Each row below holds a small network's activations on one input, seen along a few directions.
Each table varies a few parts of the input and shows all the possible inputs, shuffled.
A made-up example of a description, with smaller parts first: one of 2 separate values, together with either a single point or one of 9 places around a ring or (one of 4 places along a line, together with one of 8 places around a ring).
Shared parts are said once, and a part with two or three values counts as separate values.
In the rows, 128 means zero.

Other details of the inputs vary at random and push rows far along three fixed directions, the same in every table; ignore that.

Table:
r1: [150 122 160 118 171 111 119  94 176  77 151 145 129 118]
r2: [120 177 144 107 160 109  68 125 138 163 148 122 163 118]
r3: [129 124 126 112 123 122  90 111 185 105 140 148 108 140]
r4: [144 105 121 155 139 152 162 135 124 105 126 129 112 119]
r5: [156 149 167 113 188 104 106  89 146  94 153 146 143 127]
r6: [132  86 124 141 104 150 179 151  85 124 103 119 102 110]
r7: [153  99 118 130 129 125  98  98 173 110 152 169 128 125]
r8: [135 109 119 152 123 152 171 156 112 123 110 117 110 117]
r9: [129 106 105 126 111 133 109 120 155 133 138 160 122 129]
r10: [186 121 169 154 191 123 136 102 164  62 158 148 142  95]
r11: [136  87 148 142 108 139 180 118 149  87 116 123 127 120]
r12: [133 167 158 111 168 111 123 128 106 130 126 110 149 127]
r13: [168 149 152 139 182 113 170 113  87 105 135 117 143 128]
r14: [107 140 109 114 111 132 114 136 124 136 122 133 110 154]
r15: [134 111 132 113 122 123 101 112 190  95 135 150 108 129]
r16: [ 87 199 132 112 128 114  98 138 113 172 131  90 149 138]
r17: [149 193 148 124 200 100  95 104 139 115 165 131 148 141]
r18: [145  89 143 135 127 138 133 120 142  94 131 151 112 102]
r19: [150  75 130 136 118 134 179 136 117 108 119 121 133 106]
r20: [ 90 145 110 107 102 130 100 163 113 190 117 104 138 122]
r21: [ 70 107  99 116  72  96  23 134 175 186  93 138 110 150]
r22: [108 124 109 134  90 135 136 135 144 128 129 121 117 148]
r23: [119 101 136 119 100 124  89  91 219  88 142 161 119 125]
r24: [123 196 147 130 173 105  92 104 145 133 161 122 161 140]
r25: [ 92 130 102 114  90 139 104 161 123 183 112 114 124 132]
r26: [142  91 124 136  99 132 151 104 159  96 127 145 115 131]
r27: [121  82 115 127  89 147 170 153  90 151 102 113 128 121]
r28: [107 117 124 129  85 143 177 149  85 144  94  94 125 136]
r29: [158  87 146 151 137 142 178 138 117  86 119 123 124 100]
r30: [146  93 113 138 113 140 124 115 145 104 131 161 104 121]
r31: [115 178 115 109 141 112  44 124 158 175 157 148 148 140]
r32: [111 125 103 131 112 147  93 137 134 141 130 147 110 135]
r33: [116 180 128 119 149 120 149 146  45 166 113  95 140 146]
r34: [108 109  96 117  91 137  99 139 150 152 131 151 119 139]
r35: [118 187 127 131 146 110 116 127 116 147 143 119 144 152]
r36: [126  99 111 141  95 142 167 121 135 104 124 136 111 140]
r37: [121 122 112 127 116 138 175 142  81 129 108 111 110 144]
r38: [168  98 143 158 157 140 173 127 146  81 132 133 122 102]
r39: [ 98 119 103 129  73 142 163 147  97 153 101 112 116 146]
r40: [128  99 111 127  97 135 142 138 111 151 118 129 127 121]
r41: [135 170 137 139 168 122 120 131  65 155 134 113 145 121]
r42: [ 98  99 113  99  72 132  69 142 166 158 119 144 127 122]
r43: [115 162 139 109 137 122 138 143  72 157 108  97 134 140]
r44: [129 160 154 134 153 119 170 128  85 134 117  93 156 124]
r45: [157 171 139 158 200 126 166 132  61 129 139 107 148 121]
Each input here is: either a single point or (one of 4 separate values, together with one of 11 places around a ring).
A walk changes only the place on the ring of 11. It starts at r1 and steps to r15. List the rest of the walk in order.
Answer: r3, r17, r14, r37, r33, r13, r43, r5, r12
Which other rows does r11 become when the choice among 4 separate values takes its other values? List them by row number.
Answer: r12, r29, r42
Which other rows does r28 become when the choice among 4 separate values takes its other values? List them by row number.
Answer: r6, r27, r43

Table:
r46: [118 157 146 102 119 114  94 121 127 145 129 123 150 135]
r47: [138  86 105 156 106 149 199 164  99 127 119 117 119 130]
r48: [113  76  86 140  73 155 167 146 104 138 111 133  91 129]
r49: [114 170 112 121 132 119 115 124 130 136 146 114 134 151]
r50: [126 142 145 109 152 117  82 132 103 146 128 140 132 121]
r51: [129  89 122 135 101 134  71 115 199 125 131 166 117 112]
r52: [ 97  57  90 130  38 161 125 160 122 148  89 151  85 133]
r53: [189  99 138 144 165 138 180 102 132  80 144 150 122 103]
r54: [128 137 138 110 138 116  75 135 111 143 128 136 133 115]
r55: [ 93 155 121 135 107 146 164 170  82 156 106  79 124 153]
r56: [192 119 149 149 192 138 181 113 126  72 157 138 141 109]
r57: [112 160 146 112 134 124 117 140 126 126 131 107 126 143]
r58: [136  56 108 127  68 160 177 159 102 134  96 122 110 112]
r59: [142  96 114 147 137 126 117 114 176 126 151 150 138 112]
r60: [108 165 139 137 141 119 123 129 135 145 128 102 150 130]
r61: [102 156 115 136 115 148 173 163  74 145 104  78 120 151]
r62: [101  54  79 124  39 154 139 154 118 157 103 149  92 136]
r63: [123 155 128 125 122 110 108 114 122 144 136 115 152 140]
r64: [115 159 143 134 138 116 117 122 136 135 128 111 153 126]
r65: [124 163 136 108 136 117 130 115 119 139 132 126 132 139]
r66: [118 154 127 119 131 110 115 107 120 138 133 134 148 145]
r67: [102 167 149 102 137 114 100 121 110 140 118 128 123 139]
r68: [114 160 123 127 138 111 117 121 149 146 149 111 148 144]
r69: [109  51  98 149  54 162 162 166 141 140  83 123  98 108]
r70: [118 162 131 122 124 117  98 120 118 135 125 123 145 140]
r71: [176  93 146 156 166 143 170 113 140  59 140 147 105 104]
r72: [129 142 124 119 170  84 118 121 124 144 106 109 124 170]
r73: [117 155 149 113 137 112 119 122 131 147 130 110 156 124]
r74: [110 158 131 134 142 111 124 120 139 153 142 106 156 134]
r75: [130  85 102 122  78 125  57 112 185 134 147 172 118 129]
r76: [136 106 106 132 129 126 106 108 145 114 153 169 118 129]
r77: [115 160 155 101 136 109  98 123 113 134 119 128 135 138]
r78: [164 104 121 157 159 123 149 119 160 107 157 140 139 115]
r79: [148 110 127 150 143 126 111 120 180 104 146 155 124 113]
r80: [128 160 143 109 145 117 137 116 108 133 130 128 144 136]
r81: [115 164 143 111 138 119 120 129 134 150 137 102 147 135]
r82: [153 122 122 150 153 136 114 107 167  90 147 169 109 119]
r83: [101 173 124 127 127 123 100 111 127 139 125 131 116 147]
r84: [111 158 152 115 140 114 118 132 136 136 130 103 134 128]
r85: [118 164 140 106 133 130 111 130 131 138 142 113 140 148]
r86: [181 102 157 159 189 135 177 126 132  61 149 134 132 105]
r87: [171  98 152 152 185 127 169 124 138  81 141 125 137  94]
r88: [100 147 137 123 117 130 175 160  84 176 100  74 146 127]
r89: [142  78 134 120 102 128  78 118 171 104 130 161 107 107]
r90: [130  72  93 114 123  98  48 113 193 137 118 172  92 160]
r91: [117 144 139 133 130 136 212 153  44 138  88  72 111 132]
r92: [105 158 150 110 128 105  99 126 141 141 117 117 143 119]
r93: [124  87 110 133 101 123  80 115 190 136 144 164 128 120]
r94: [190  98 151 160 189 136 180 118 137  48 147 140 122 105]
r95: [ 93  53  87 126  23 162 111 162 133 152  86 147  82 132]
r96: [124 150 140 135 143 142 223 173  37 128  98  50 123 134]
r97: [ 93  55  87 126  17 161  98 162 154 149  86 153  84 126]
r98: [108 164 115 131 129 133  87 151 127 159 134 137 129 132]
r99: [ 98 165 115 114 123 115 101 112 120 149 134 136 135 151]
r100: [135  89 103 154 107 164 190 162 107 111 108 120 103 126]
r101: [120 154 135 132 145 107 130 119 129 142 140 108 160 131]
r102: [134  84 134 126 121 123  95 120 176 109 129 150 120  98]
r103: [122 157 140  98 121 113  98 118 121 143 130 130 152 140]
r104: [169  89 134 127 141 136 142 116 133 100 138 155 137 109]
r105: [106 169 132 126 139 118 103 110 122 135 127 135 128 148]
r106: [129 175 142 112 151 124 136 122 111 130 142 109 138 141]
r107: [112 170 115 121 128 114 109 105 128 142 139 130 131 147]
r108: [142  67 117 145 108 155 212 156 100 127  98  99 126  97]
r109: [139 104 125 142 139 135  97 103 158 101 142 176 105 124]
r110: [189 107 152 158 196 134 194 118 124  86 148 116 155  94]
r111: [135  82 133 132 127 130 111 119 177 107 127 144 118  91]
r112: [114 161 152 102 123 104  83 125 132 133 124 123 138 128]
r113: [156 123 115 148 150 132 136 110 144 104 162 156 123 126]
r114: [139 151 122 130 145 148 183 157  63 146 113 100 136 112]
r115: [110 166 120 122 130 117 111 126 140 142 146 117 140 153]
r116: [126  69  98 154  75 166 170 141 116 118  98 139  75 121]
r117: [101 153 153 114 134 111 105 128 144 144 123 112 142 121]
r118: [120 151 138  98 125 120 108 115 126 141 125 139 147 142]
r119: [125 163 107 127 142 126 102 141 122 152 151 140 135 136]
r120: [146  86 137 128 137 131 114 108 152  90 132 171 101 111]
r121: [182  86 139 130 153 138 165 111 130  93 134 159 135 108]
r122: [ 99 150 127 143 119 137 192 170  72 159 101  64 138 140]
r123: [111 178 116 123 135 117 118 119 121 142 145 116 134 149]
r124: [198 114 157 159 200 138 201 119 116  73 155 124 150 102]
r125: [131 165 139 112 146 129 132 129 118 123 140 107 137 145]
r126: [121 156 123 120 121 108 106 113 118 142 135 124 150 142]
r127: [138  92 100 124  91 125  78 112 162 132 145 171 119 129]
r128: [108 182 126 127 141 127 109 121 124 138 132 118 125 150]
r129: [115 162 137 123 116 116  87 123 130 139 127 118 145 140]
r130: [157  88 133 139 136 136 139 109 145  83 129 155  96 106]
r131: [100 138 127 135 103 140 183 158  58 156  86  86 123 149]
r132: [159  92 136 136 144 134 137 114 155 107 137 141 143  97]
r133: [109 172 140 110 139 126 112 128 117 131 127 111 117 138]
r134: [120 156 151 107 125 107 103 128 112 130 120 118 138 134]
r135: [120 150 122 100 137 128  90 126 117 157 136 153 139 124]
What is each input in this table made of?
Answer: one of 2 separate values, together with either a single point or (one of 4 separate values, together with one of 11 places around a ring)
The inputs of r121 and r118 match in every part but the choice among 2 separate values. If r51 is changed in the same way as r121 into r118, which row does it become?
Answer: r64
The inputs of r114 and r106 match in every part but the choice among 2 separate values. If r120 is changed in the same way as r114 into r106, which row does it become?
Answer: r67
Which other rows does r74 become when the choice among 2 separate values takes its other values? List them by row number.
Answer: r59
Which other rows does r99 become when the choice among 4 separate values takes its other values? List them by row number.
Answer: r67, r80, r105
Which other rows does r111 become when the choice among 2 separate values takes its other values? List them by row number.
Answer: r117
Which other rows does r79 become when the place on the ring of 11 takes its other values? List them by row number.
Answer: r51, r52, r69, r82, r95, r97, r98, r100, r109, r116
Which other rows does r100 become when the choice among 4 separate values takes its other values? List them by row number.
Answer: r56, r94, r119
